Each row below holds a small network's activations on one input, seen along a few directions.
Each table varies a few parts of the input and shows all the possible inputs, shuffled.
Descriptions start from the smaller parts, as in this example, which fits no table here: line(6) and (point or (values(2) and ring(5)) or line(11)).
Shared parts are said once, and a part with two or three values counts as separate values.

Other details of the inputs shift rows strongly along two fixed directions, in all tables alike. That doesn't count.

Rows:
row 1: [-15.2  42.2   3.2  82.2   1.5 -79.4  68.7   8.9  -3.5  30.6   5.7 -31.2
 -31.5 -20.3]
row 2: [ -3.6   0.4  -7.0  34.5  -9.3 -12.2  30.0  21.5  -6.6  12.2  12.8 -18.9
 -19.1 -39.9]
row 3: [ 20.9 -26.5 -31.6 -35.2  -0.1  -3.8 -25.4 -16.5  19.8 -11.4 -25.2   3.9
   4.7 -13.3]
row 4: [ 18.8 -34.4 -27.8 -37.7  -2.0   0.1 -24.2  -9.9   0.2 -10.6 -28.9   3.6
  10.7 -10.9]
row 5: [-13.1   9.5  -4.9  35.8  -8.1 -12.6  26.8  21.4  -6.4   8.5  12.6 -14.3
 -12.6 -35.9]
row 6: [-27.7  46.3 -17.2  79.3 -29.1 -64.5  28.8  17.2  10.0  -5.2  20.8 -15.3
 -36.6 -36.1]
row 7: [-24.2  24.9  65.1  18.2   9.4  49.2  14.7  12.4 -18.8  16.2  50.6   7.3
  -6.7  48.3]
row 8: [ 12.4 -16.9 -29.9 -37.9  14.4  -5.1 -21.8 -16.0   0.6 -26.2 -28.7   5.3
  12.4 -12.7]
row 9: [  0.6  26.6   0.8  83.0  -6.0 -76.9  71.0   8.8  -0.4  35.4   7.8 -37.8
 -42.3 -24.7]
row 10: [ 11.9 -18.2 -31.9 -37.0   3.1  -3.0 -30.0 -17.4  18.3 -14.8 -29.6   7.7
  14.4 -10.7]
row 11: [-25.1  37.7 -19.1  69.5 -16.9 -53.5  32.6  19.1   6.5  -0.9  13.9 -21.8
 -26.7 -46.1]
row 12: [  2.7  -4.2  -6.9  39.5 -21.2 -21.3  28.0  17.6  -3.9   6.9  23.6 -17.7
 -38.6 -29.5]
row 13: [ 12.0 -21.0 -28.4 -38.3  -5.1  -4.6 -33.0 -11.0   8.6 -13.2 -38.6  13.2
  23.1  -7.6]
row 14: [-14.9  25.8  58.7   5.4  10.8  49.8   7.5   4.5 -21.1  16.8  43.7  17.7
   6.8  57.3]
row 15: [  5.8  -4.7 -37.5 -31.0  -1.7 -10.1 -36.3 -20.4  25.9 -26.1 -29.8   9.0
  14.0  -6.0]
row 16: [ 10.8 -11.3 -36.5 -34.3   1.7  -7.7 -33.1 -21.7  24.5 -23.9 -28.5   8.6
  10.1  -6.5]
row 17: [-18.0  31.0  63.9   7.1   8.4  45.7  14.7  -1.5  -9.9  13.8  37.7  20.6
  10.3  59.4]
row 18: [ 12.7 -19.2 -45.7  -0.6  -5.4 -41.4  -5.2  -1.0  22.5  -5.5 -36.0 -16.2
  -2.0 -41.1]
row 19: [-13.8  15.4  68.6   1.9  12.3  56.3  15.1  13.9 -34.4  29.5  43.1  12.8
  13.1  52.9]
row 20: [-23.0  14.0  74.5  15.6  10.4  56.5  22.5  22.2 -31.7  29.0  50.0   1.6
  -1.3  42.8]
row 21: [  6.7 -27.1  26.9 -48.6   0.7  69.3 -29.0  -4.5 -11.3 -11.0  20.5  26.0
  12.9  35.6]
row 22: [ 10.4 -13.7 -32.2 -34.9  -4.4  -9.3 -36.0 -16.3  15.0 -22.4 -36.3  14.6
  18.1  -3.0]
row 23: [-14.7   3.3  49.4   0.6   3.1  62.1  17.4  21.8 -30.9   5.5  57.2  10.2
  -7.8  11.1]
row 24: [ -1.1   6.6  67.3  16.9   1.7  52.8  25.6  17.6 -31.2  36.6  52.5   3.1
  -5.7  44.4]
row 25: [  9.1 -17.2 -30.9 -28.8  -2.8  -7.6 -32.0 -10.6  25.6 -17.3 -31.8   2.0
  16.5  -8.9]
row 26: [ 22.5 -32.4 -27.7 -41.5  -7.0  -2.1 -32.1 -12.1  10.3  -9.8 -36.6  11.1
  16.7  -7.9]
row 27: [ 21.2 -18.5 -33.9   1.9   8.5 -52.6   2.5 -11.0   5.3   9.5 -50.5 -28.4
  -3.3 -19.6]
row 28: [ -0.6  -9.9  39.6  -7.8   1.7  58.7  16.6  19.8 -27.3   5.3  47.2   5.2
 -12.0   5.5]
row 29: [-15.7  17.9  -4.8  47.6 -17.3 -28.7  15.8   9.8  -0.5  -5.5  27.5  -8.7
 -29.1 -18.3]
row 30: [-16.0  50.7  -1.9  79.2   0.9 -77.6  57.1  -0.3   8.1  18.4   7.6 -24.0
 -34.0 -10.7]
row 31: [  8.1 -15.7 -31.1 -31.2   6.1  -1.4 -21.8  -9.3   8.1 -15.1 -34.5   2.9
  20.8 -17.1]
row 32: [ -1.8  12.1 -34.2  -2.1  12.0 -48.8 -20.2 -20.7  15.1 -13.4 -50.5  -7.7
  16.0   0.0]
row 33: [ -2.7   7.4  41.4 -44.9  17.3  63.0 -34.3 -12.7 -12.9  -0.7   4.7  32.4
  42.6  69.9]
row 34: [ 30.2 -43.6 -30.8 -40.3  -2.1   1.1 -22.4  -6.2  18.0  -5.3 -35.4  -5.0
   9.4 -18.2]
row 35: [  8.4 -12.1 -31.3 -40.5  12.9  -5.2 -30.7 -17.5   2.2 -30.3 -32.4   8.9
  20.2  -8.4]
row 36: [  6.3 -25.0  24.0 -45.5   1.6  64.9 -27.6   0.5   6.0  -5.7  13.8  19.2
  16.8  26.3]
Description of these inputs: line(4) and (values(3) or ring(6)).
The inputs of row 32 and row 20 match in every part but the line(4) part. If row 11 is changed in the same way as row 32 into row 20, which row does it become?
> row 5
Which other rows does row 34 become when the ring(6) part takes its other values? List them by row number.
> row 2, row 3, row 12, row 26, row 28
List by row number the other rows that have the line(4) part in common with row 36.
> row 7, row 8, row 14, row 16, row 21, row 22, row 30, row 31
Which other rows does row 24 become when the line(4) part takes its other values? List them by row number.
> row 14, row 19, row 33
Which other rows does row 24 become when the values(3) part takes its other values? List them by row number.
> row 9, row 27

Rows:
row 37: [ 15.4 -19.3 -23.6  16.5 -10.4 -29.7  13.0   8.6  -0.6   9.6 -11.8 -21.2
 -16.8 -34.5]
row 38: [ 16.4 -16.4 -35.2  -1.2   7.1 -33.7   7.8  -5.5   7.9  -3.8 -26.2 -21.2
 -10.2 -34.4]
row 39: [  0.0   6.2  31.5  55.5 -15.4  -6.3  56.3  25.9 -18.2  36.1  44.5 -18.8
 -38.3 -10.6]
row 40: [ -8.0  -7.8  31.7 -29.7 -15.2  68.0 -29.6   3.0  13.6 -12.9  32.3  30.1
   8.8  31.2]
row 41: [  7.1  -8.0 -37.9  -2.4   6.3 -35.0   2.2  -5.2   1.7 -18.3 -20.5 -13.0
  -9.5 -37.9]
row 42: [ -5.4   9.6  40.8 -38.0   7.9  55.4 -32.6 -14.0   5.6   0.9   2.6  33.1
  39.5  68.7]
row 43: [ 16.1 -14.9 -16.9  19.4 -10.2 -32.6  17.6   8.7  10.8  26.5 -22.0 -22.2
  -6.9 -24.9]
row 44: [-31.4  29.0  17.6  13.2   2.3  26.2   5.7  15.1  -9.8 -10.6  30.1   7.4
   4.7  -7.2]
row 45: [-0.9  5.6 34.1  3.7 -9.0 23.0 -3.5 -3.1 17.6 16.4 15.6  8.4 -0.5 41.2]
row 46: [-11.4  12.3  40.2 -27.2   5.6  57.2 -26.5  -7.4  -8.5 -10.3  23.0  30.8
  21.1  56.9]
row 47: [  7.7 -10.8 -12.2 -12.6  14.7  -9.7  -0.6  -7.0  -2.3  -5.7 -19.7  -9.8
   1.5  -8.8]
row 48: [ 10.5   3.4 -10.9 -26.5  10.4 -14.4 -19.9 -27.2   8.4  -9.8 -32.0  15.3
  20.7  27.9]
row 49: [-17.3  21.1  37.0  18.6   2.6  19.0  14.1  15.6 -18.2  21.8  16.6   2.7
  14.6  24.8]
row 50: [ 11.7  -1.6 -52.3  26.4 -21.6 -60.6   2.6  -5.1  28.0 -17.1  -8.2 -12.5
 -33.1 -43.3]
row 51: [ 20.6 -31.5 -22.6 -25.2   3.1 -12.3 -15.7  -5.5  -3.7  -1.6 -37.4  -8.8
   9.6  -9.6]
row 52: [-21.8  21.4  28.0  71.8 -23.0  -6.1  47.6  37.8 -23.4  14.3  64.7 -16.4
 -46.9 -26.7]
row 53: [ 14.5 -16.3 -17.6 -21.1   9.8 -18.9 -15.4  -8.5   2.2  13.5 -49.2  -6.5
  27.4   5.2]
row 54: [ 34.3 -48.7 -52.7 -70.0  13.9   0.5 -36.1 -22.2  10.3 -27.3 -51.7   3.4
  20.3 -25.5]
row 55: [-27.5  47.2  40.9  70.9 -15.0 -12.6  33.1  14.9   7.7  26.7  49.6  -6.4
 -27.1  23.5]
row 56: [  3.1 -11.5 -21.6 -36.0   7.0   7.5 -28.4  -6.3 -14.3 -19.7 -24.5  12.3
  22.8  -6.9]
row 57: [ -4.9  11.6 -20.3  16.8  16.6 -39.0  11.3  -3.9  -7.1  -4.3 -16.8 -18.7
  -6.1 -18.8]
row 58: [  8.5  -1.5  30.5  11.4 -11.2  19.1  16.3  -1.3   4.3  17.1  34.2   4.6
 -22.0  26.3]
row 59: [ 16.0 -37.2 -48.4 -63.2   3.0   0.7 -54.6 -14.6  10.9 -23.8 -62.1   9.1
  40.4 -18.2]
row 60: [-44.6  46.9  21.7  76.1 -23.1  -6.8  36.4  38.8 -14.4   7.1  55.4  -8.0
 -26.8 -29.4]
row 61: [-10.5  -9.7  22.7 -48.4  12.4  71.5 -29.2   2.2  -8.3 -13.3  12.7  22.5
  28.9  18.6]
row 62: [ 15.6 -22.7  36.3 -32.5  13.8  55.1   9.9  -2.5 -13.5  15.7  18.8   8.9
   4.2  25.9]
row 63: [ 36.5 -39.7 -37.6 -68.1  28.8 -16.6 -23.8 -35.7   7.2  -9.0 -72.1   0.3
  29.7   1.6]
row 64: [  0.6  -8.5 -40.9  35.9 -26.7 -43.4  13.6  18.6  16.4  -0.2  -7.4 -20.6
 -20.7 -64.6]
row 65: [-12.9  22.5 -28.2  14.0  11.4 -34.0   7.0  -2.6  -9.2 -20.8  -9.4  -7.2
  -3.0 -31.2]
row 66: [ 30.9 -29.8 -37.6 -66.7  34.7 -19.4 -26.6 -37.6   1.2 -10.3 -72.2   2.6
  36.2   6.2]
row 67: [ -0.1  22.3 -37.4  21.2  21.2 -72.7  23.0 -16.7  -1.8  -4.5 -38.3 -16.8
  -0.7 -25.9]
row 68: [-10.5   8.3 -18.5  -3.3 -12.1  -6.1 -25.9  -5.9  23.8 -20.8  -3.9  12.6
   3.4  -4.0]
row 69: [-10.1  -2.6  16.2   9.2 -10.4  37.4  12.3  21.1   1.4   0.4  38.2  -0.4
 -12.6 -18.9]
row 70: [-11.4  10.3 -41.7  60.4 -25.4 -69.1  23.3  21.5  13.6  -1.5  -7.5 -27.8
 -28.5 -67.8]
row 71: [ 11.4 -14.8  27.4  -2.9   0.9  18.2  18.2   6.0 -18.2  21.6   9.2  -1.4
  -3.4  17.3]
row 72: [  9.1   7.8 -48.9  48.9 -20.8 -80.8  15.5  -5.6  31.0  -3.4 -14.3 -25.8
 -39.5 -40.2]
row 73: [  9.6  -3.4 -16.6  16.3   4.4 -32.7  21.7   0.6  15.1  16.3 -19.7 -22.6
  -8.0 -23.1]
row 74: [-16.1  19.5  20.3  -3.6  21.2  21.6   3.4   0.5 -22.0  -5.7  11.1   4.4
  12.2  15.4]
row 75: [ 33.9 -34.8 -46.8 -75.1  25.6 -21.1 -40.2 -36.9  -2.4 -14.2 -89.1   9.0
  50.7   9.9]
row 76: [ -7.7   6.3  21.9  11.2 -16.0  23.2   0.9   6.4   2.2  -8.9  43.6  12.1
 -21.6  13.3]
row 77: [-11.6  12.7  45.6 -27.7  25.0  55.9  -6.4  -2.2 -15.4   8.5   9.1  17.7
  36.3  47.0]
row 78: [-14.4  18.9  32.2  16.8  -4.4  20.6  -0.3   2.5  -3.3   1.7  36.8   9.7
 -11.5  33.7]
row 79: [-29.1  33.5  38.3  78.4 -12.0  -8.6  48.6  35.2 -30.4  24.9  59.0 -19.5
 -37.7  -7.8]
row 80: [ -2.4  -2.7  42.1  15.1  -5.6  27.7  18.6  19.7 -10.4  32.4  20.8  -4.8
   0.0  20.2]
row 81: [ -1.3   6.7 -32.4   6.8   5.3 -42.9  -4.1  -3.6 -10.0  -7.8 -36.5 -10.6
   9.7 -19.6]
row 82: [ -8.6 -13.0  30.5 -33.4   3.1  71.8 -14.7  10.7  -5.6  -7.8  26.3  17.1
  14.3  12.8]
row 83: [  3.6   5.3 -20.5  21.9 -10.5 -42.1  -0.2  -9.6  19.4  -6.7  -9.1 -10.1
 -20.2  -5.6]
row 84: [  2.1 -11.0  48.0 -31.5  16.8  63.3  -2.9   1.2  -6.6  17.5  11.8  10.7
  21.1  41.5]
row 85: [-15.6  12.5  20.2   8.5   8.8  23.5  12.0  11.2 -22.7  -5.0  35.9   1.0
 -10.2  -1.7]
row 86: [ -0.4 -15.1  24.6 -29.0 -19.9  69.5 -26.6   5.1  17.8  -9.6  36.3  27.0
   2.8  20.8]
row 87: [ 36.1 -39.7 -37.6 -63.8  20.5 -18.2 -31.1 -30.2  -3.5  -3.5 -74.5   2.5
  36.4   7.2]
row 88: [ 11.4   3.6 -15.3  19.2  -6.4 -47.7  11.9 -16.1  17.2   4.5 -14.1  -9.6
 -19.1   1.7]
row 89: [ -0.3   3.5 -19.2  -7.1  -4.7 -12.2 -20.3 -11.0   9.7 -21.7  -2.0  10.3
  -4.6   0.1]
row 90: [ -1.7 -17.2  30.7 -34.6   2.0  65.2 -18.2   9.5 -29.4  -2.7  26.3  19.3
  13.8  21.9]
row 91: [ 13.2 -34.8  25.1 -35.2  -8.8  68.9 -11.2  13.4 -18.6   2.2  30.8  15.2
   3.6   6.8]
row 92: [-14.3  18.9  39.4  13.2  15.5  22.1  18.4   8.1 -11.5  21.5  20.9  -2.5
   5.8  24.0]
row 93: [-31.7  34.1  19.2  17.4 -15.2  23.5  -8.6   8.8   9.2 -15.4  36.1  21.9
   0.3  11.6]
row 94: [ -2.5  29.6 -28.2  57.4  -6.1 -87.7  28.4 -10.9  15.2   6.0 -11.8 -20.4
 -30.9 -16.8]
row 95: [  8.3  10.0 -28.0  40.5 -18.2 -60.9  14.5  -5.7  37.7  15.0 -15.5 -20.6
 -24.0 -16.8]
row 96: [-17.5  24.1  12.8   2.9  -4.4  18.1 -11.7  -1.3  -3.8 -19.9  27.3  21.9
  -0.6  17.4]
Describe the family of inputs behind these rows.
> values(3) and line(4) and line(5)
The inputs of row 77 and row 65 match in every part but the line(5) part. If row 42 is changed in the same way as row 77 into row 65, which row does it become?
> row 96
The inputs of row 92 and row 85 match in every part but the line(5) part. If row 84 is changed in the same way as row 92 into row 85, which row does it become?
> row 41
A walk changes only the line(4) part. It starts at row 42 and steps to row 55. List the rest of the walk in order.
> row 45, row 95
Which other rows does row 95 become when the values(3) part takes its other values? List them by row number.
> row 43, row 73
Which other rows does row 81 become when the values(3) part takes its other values? List them by row number.
> row 46, row 74
Which other rows does row 51 become when the line(5) part takes its other values? List them by row number.
> row 52, row 70, row 71, row 80
Which other rows does row 62 become when the line(5) part takes its other values? List them by row number.
> row 38, row 54, row 69, row 73
